These are the activations of a small neural network, seen along a few directions. Each row is one input.
Each table varies a few parts of the input and shows all the possible inputs, shuffled.
Descriptions start from the smaller parts, as in this example, which fits no table here: ring(8) and (point or ring(11) or (values(3) and line(4))).
Shared parts are said once, and a part with two or three values counts as separate values.
In the rows, 128 means zero.

Rows:
r1: [130 143 166 152 107 106  98 144 138 115 115 115 143 125 100 148 149]
r2: [145 142 156 136 140 114  92 132 147 136 133 105 121 125 115 135 163]
r3: [136 116 125 120 141 142 114 125 140 117 120 114 149 106 140 130 180]
r4: [120 127 148 159 105 107 112 143 121 117 134 119 131 123  86 147 104]
r5: [129 123 102  98 167 154 125 106 136 139 139 116 119 100 147 116 155]
r6: [138 128 106  97  75 134 196 163 139 130  95 184 145 217 199 103 124]
r7: [120 119 136 138 108 134 120 138 131  98 101 128 172 106 125 141 169]
r8: [112  99 104 135 135 140 141 111  99 115 139 135 135 102 120 129  94]
r9: [123 123 133 150 135 110 120 118 106 131 150 122 107 120  94 135  76]
r10: [141 148 133 119 167 127 106 115 145 158 151 104  91 118 122 121 138]
r11: [110 101 119 143 106 136 131 135 111 101 121 131 160 105 112 140 122]
r12: [128 147 130 124 167 129 121  99 121 152 149 115  87 114 115 121  97]
r13: [146 154 136 114  74 103 177 173 144 151 106 173 116 235 176 110 107]
r14: [115 122  99 107 166 154 140  91 113 134 139 130 116  96 140 116 115]
Q: The inputs of r14 and r12 match in every part but one. If r7 is changed in the same way as r14 into r12, which row does it become?
A: r1
Q: What do these inputs look like to the network?
A: values(2) and (point or ring(6))

Rows:
r15: [143 174 143 103  99 112 166 148 144 161 114 160  92 220 167 105  96]
r16: [149 154 120  91 128 124 182 121 138 147 102 173 112 204 202  98 125]
r17: [124 139 141 145  58 101 163 177 127 137 117 165 126 201 128 126  77]
r18: [128 105 126 142  48 103 152 189 137 113 120 164 161 186 132 134 123]
r19: [127 154 126 112  92 116 186 142 119 147 117 170 102 211 161 112  57]
r20: [122 111  96 115 176 147 125  91 107 145 163 114 102  85 113 123  99]
r21: [106 152 121  97 165 154 109 106 137 152 138 110 116  80 122 124 154]
r22: [140 132 115 108 186 144 106  96 133 159 163 104  92  96 119 117 134]
r23: [112 143 131 126 170 149  78 104 144 130 150  90 122  46  89 140 165]
r24: [ 93 121 111 131 157 155  94  97 120 114 150 103 131  34  80 142 134]
r25: [143 162 157 137  68  92 147 185 148 154 111 150 115 215 139 125 110]
r26: [106 123 185 196 122 103  70 112 102  69 109  94 170  53  44 178 132]
r27: [145 127 117 103 111 146 170 135 141 122  84 162 156 172 202 106 176]
r28: [147 128 143 138  59  97 137 198 158 128 117 153 149 199 140 132 157]
r29: [119  95 117 155 186 131  84  93 109 111 164  73 117  36  68 143 115]
r30: [ 88 131 105 106 153 161 124 100 114 134 143 124 126  66 109 126 124]
r31: [133 135 103 101 119 131 193 118 115 132 106 181 124 193 190  99  86]
r32: [132  96 115 147 194 132  93  84  98 135 177  89  92  68  93 129  92]
r33: [150 118 132 141 206 128  74  89 122 151 175  75  81  81 101 127 123]
r34: [128  89 106 119  68 142 162 170 132  99  98 155 182 167 169 129 151]
r35: [125 147 204 190 132  97  54 118 126  84 108  82 162  65  53 177 167]
r36: [146 111 121 111  78 135 148 174 153 115  94 146 170 179 179 126 187]
r37: [128 107 100 111 103 148 188 129 117 107  88 173 166 164 195 113 138]
r38: [137 118 133 147 197 126  66  94 134 126 163  61 107  49  77 141 148]
Q: The inputs of r22 and r20 match in every part but one. If r15 is changed in the same way as r22 into r20, which row does it become?
A: r19
Q: What do these inputs look like to the network?
A: values(2) and (point or ring(5) or ring(6))
Q: A walk changes only the ring(5) part. It starts at r24 and steps to r29. List the rest of the walk in order.
A: r32, r20, r30
Q: Change only the values(2) part in r21. List by row number the other rows that result.
A: r30

Rows:
r39: [122 100 150 161  73 113 110 166 135 100 138 127 175 120  85 152 152]
r40: [104 127 101 107 211 154 110  64 112 157 169  96  94  38 104 122 119]
r41: [124 145 159 154  87  92 152 144 116  99  85 155 149 172 123 134 101]
r42: [126  93 140 175  99 100 128 146 116  91 131 126 155 134  99 150 103]
r43: [121 127 166 167 170 109  63  85 102 117 157  89 107  71  49 156 104]
r44: [110  90  66 100 138 148 153 122 118 126 134 145 135 112 142 117 123]
r45: [164 140 117  91 150 126 150 130 155 160 138 140 101 181 200 104 142]
r46: [142 142 115 122 125 125 169 142 124 168 141 149  73 185 164 106  60]
r47: [121 138 151 130  80 146 146 151 143 109  76 145 177 150 160 141 186]
r48: [133 141 146 142 180 141  69 102 147 115 142  65 119  36  85 148 168]
r49: [128 129 117  98 122 146 153 118 136 115  77 159 159 152 192 111 169]
r50: [110  93  87 140 116 138 145 136 104 109 134 129 134 125 127 125  85]
r51: [143 160 157 137  86  80 128 175 155 152 134 136 107 187 120 137 129]
r52: [155 151 144 107 107 122 140 158 164 145 133 118 109 185 155 126 157]
r53: [101 121 125 133 191 147 101  78  95 139 163  87  89  54  81 140  85]
r54: [109 144 112 122 102 135 171 133 108 114  95 159 129 162 154 108  79]
r55: [142 145  97  81 145 144 171 122 136 187 159 164  84 184 176  93  95]
r56: [145  83  93 112 139 152 127 128 123 112 121 132 163 110 158 119 175]
r57: [123 150 166 163 149 115  51 104 135 121 162  83 123  53  42 160 142]
r58: [140  87 131 143  94 153 120 157 135 101 124 118 181 106 127 144 188]
r59: [136 129 120 121 221 149  88  71 128 135 149  79 113  39 117 124 163]
r60: [113 154 163 138  62 107 127 171 133 113  84 152 171 163 112 142 150]
r61: [107 139  95  75 119 152 171 115 125 133 103 175 136 153 172 100 114]
r62: [154 146 151 153 107  80 132 155 125 154 121 144  90 201 129 114  82]
Q: The inputs of r47 and r54 match in every part but one. If r48 is changed in the same way as r47 into r54, which row does it become?
A: r53
Q: What do these inputs look like to the network?
A: line(4) and ring(6)
Q: Change only the line(4) part in r49. List by row number the other rows that result.
A: r45, r56, r59
Q: A walk changes only the ring(6) part. It starts at r42 and steps to r39. List the rest of the walk in order.
A: r58, r56, r44, r50
Q: A walk changes only the ring(6) part. It starts at r45 and steps to r52. List the rest of the walk in order.
A: r51, r62, r46, r55
